A small network was shown many inputs. Here are its activations along a few directions, one row for each input.
Each table varies a few parts of the input and shows all the possible inputs, shuffled.
Descriptions start from the smaller parts, as in this example, which fits no table here: one of 8 places around a ring, together with either a single point or (one of 2 separate values, together with one of 4 places along a line) or one of 11 places along a line.
Shared parts are said once, and a part with two or three values counts as separate values.

A family of inputs:
x1: [-27  15  37   4   6 -36 -49 -28  -7  35  -8]
x2: [ 32   2 -23 -23  11  29  10 -68   5   7 -22]
x3: [ 25  20 -54  19   6 -26  13  -5  -1  28  54]
x4: [-37 -24  20  23 -33 -29 -55   3  17  10 -24]
x5: [ -7 -22 -56  43 -24 -30  17  21   4 -19  28]
x6: [ -8  25   9  14 -19   7 -64  -7  23  63 -24]
x7: [-25  -7  35  15  -8 -31 -58 -20  -8  22 -15]
x8: [ 30  22 -69  35  -1   3   2  17  15  31  38]
x9: [  4  -7 -44  37   4 -30  13   5 -25  -6  45]
x10: [ 28  62  30 -29 -22  11   3   2 -14   6  13]
x11: [-42 -35   1 -19  32  27  -3  40  -9 -31  14]
x12: [-32 -35  13 -25  32  23   7  18 -22 -10  29]
x13: [  0  -8 -53  43  12 -28   1  27 -14 -26  24]
x14: [ 13 -25  -7  -3   5  19  15 -63  -7 -31 -28]
x15: [ 27 -17 -35  44   4 -48  50  35   9  19  15]
x16: [ 12  32  45 -14 -25  -3   0   1 -18 -33   9]
x17: [ 33  69  19 -16 -34  39  -8  21  12   7  -1]
x18: [  5 -26 -17   4  10  24   2 -38   9 -51 -44]
x19: [ -1 -18  36  10  -5 -51 -15  16   8  43 -52]
x20: [-35  -9  16 -34  45  16  16   9 -19   4  36]
x21: [ -3  19 -42  32  19 -34  27  -5 -30  10  50]
x22: [ -9  19  21  -6  -2 -19 -55 -22  -6  58 -14]
x23: [ -1 -37 -20  10 -30  15  18 -41  26 -41 -32]
x24: [  4  31  29  -7 -14   4  -9  25 -12 -56  -9]
x25: [-11  -4 -14 -36  25  69  -3  37  18  36  23]
x26: [-34  -8  20  19  -4 -24 -65   1  -1   6 -31]
x27: [ 34  24  53 -13 -23 -15  42  39   3 -12 -23]
x28: [ 36 -35   4  -1  10  -3  53 -25  20 -14 -56]
x29: [ -2  17  28  -1 -55  -3   3  24   9 -46  -1]
x30: [ 12   0  -4 -10  21  11  24 -76  -4 -17 -25]
x31: [ 34   6 -30  -6   1  64  -1 -44  28   8 -40]
x32: [ -8 -47  17 -27  30   7  50  54   7  15   0]
x33: [-46 -46  -5 -15  -7  16  10  40  13 -25  21]
x34: [ 10  56  43 -18  -6 -11   7  -7 -18 -20  12]
x35: [-12  -8  -3 -49  37  38   4  16 -10  32  35]
What is each input in this table made of?
> one of 5 separate values, together with either a single point or one of 6 places along a line
Changing only the choice among 5 separate values turns x24 into x11. The same change can be made to x16. Which row results?
> x12
List by row number the other rows that have the choice among 5 separate values in common with x22.
> x1, x4, x6, x7, x19, x26
List by row number the other rows that have the choice among 5 separate values in common with x13.
> x3, x5, x8, x9, x15, x21

A family of inputs:
x36: [ -5 -20  -8 -14  16  23  16  -4   2 -17  -2]
x37: [  3  28  77 -29 -24  13 -49 -49   8   5 -71]
x38: [  7 -15 -10   5  -1   3  18 -13   7 -14 -14]
x39: [ 14  -6 -28  10   3   4  18 -21   2 -15   3]
x40: [  0   0 -26  18   9 -16   7  20  -2  18  27]
x41: [-21 -14  -1   1   9  -7  -7  23  -6  10  20]
x42: [ -5  -4  -4  18  -5 -24  -8  17  -1   6   6]
x43: [ 18 -12 -33   0  10  15  30  -7   4  -6   6]
x44: [ 11  -5 -12 -14  10  26  38  12  -3 -26  16]
x45: [ -3   5 -23  24  -1 -24  -6   6  -8   8  22]
x46: [-12  38  74 -15 -32  -6 -74 -20   7  28 -50]
x47: [-7  4 -7 -3  7 -6 15 36 -8  2 37]
Changing only one part turns x45 into x39. The same change can be made to x40. Which row results?
> x43
What is each input in this table made of?
> one of 2 separate values, together with either a single point or one of 5 places around a ring

A family of inputs:
x48: [ 19  39  54 -45 -15  50  17   4   4 -35 -29]
x49: [ 16  -2 -93  42  32 -35  37  45  -6  45  85]
x50: [  4   0  38 -26  -7  37 -44 -60  22  11 -75]
x51: [ 16 -55 -48  20   1   8  61  -6   8 -51  -1]
x52: [-34   4  53  -9  -6 -12 -75   1  14  68 -33]
x53: [-12  40  36  48 -39 -72 -74 -25  -3  30 -21]
x54: [ -9 -26   3 -50  29  58  35 -22  -2 -54   0]
x55: [-27 -46 -49  45  16 -54  27  71  -2   0  42]
x56: [-12  45  63 -34 -24   1 -26  61 -13  15  28]
x57: [ 35  23  24  16 -32 -25 -28 -79   4  -8 -75]
x58: [-44 -16   7 -28  29  18   3  45 -29  -9  49]
x59: [ 47  -8 -88  21  17  26  68 -36   2 -13  29]
Changing only one part turns x54 into x59. The same change can be made to x58. Which row results?
> x49
What is each input in this table made of?
> one of 2 separate values, together with one of 6 places along a line
Change only the choice among 2 separate values in x56. List by row number the other rows that result.
> x48
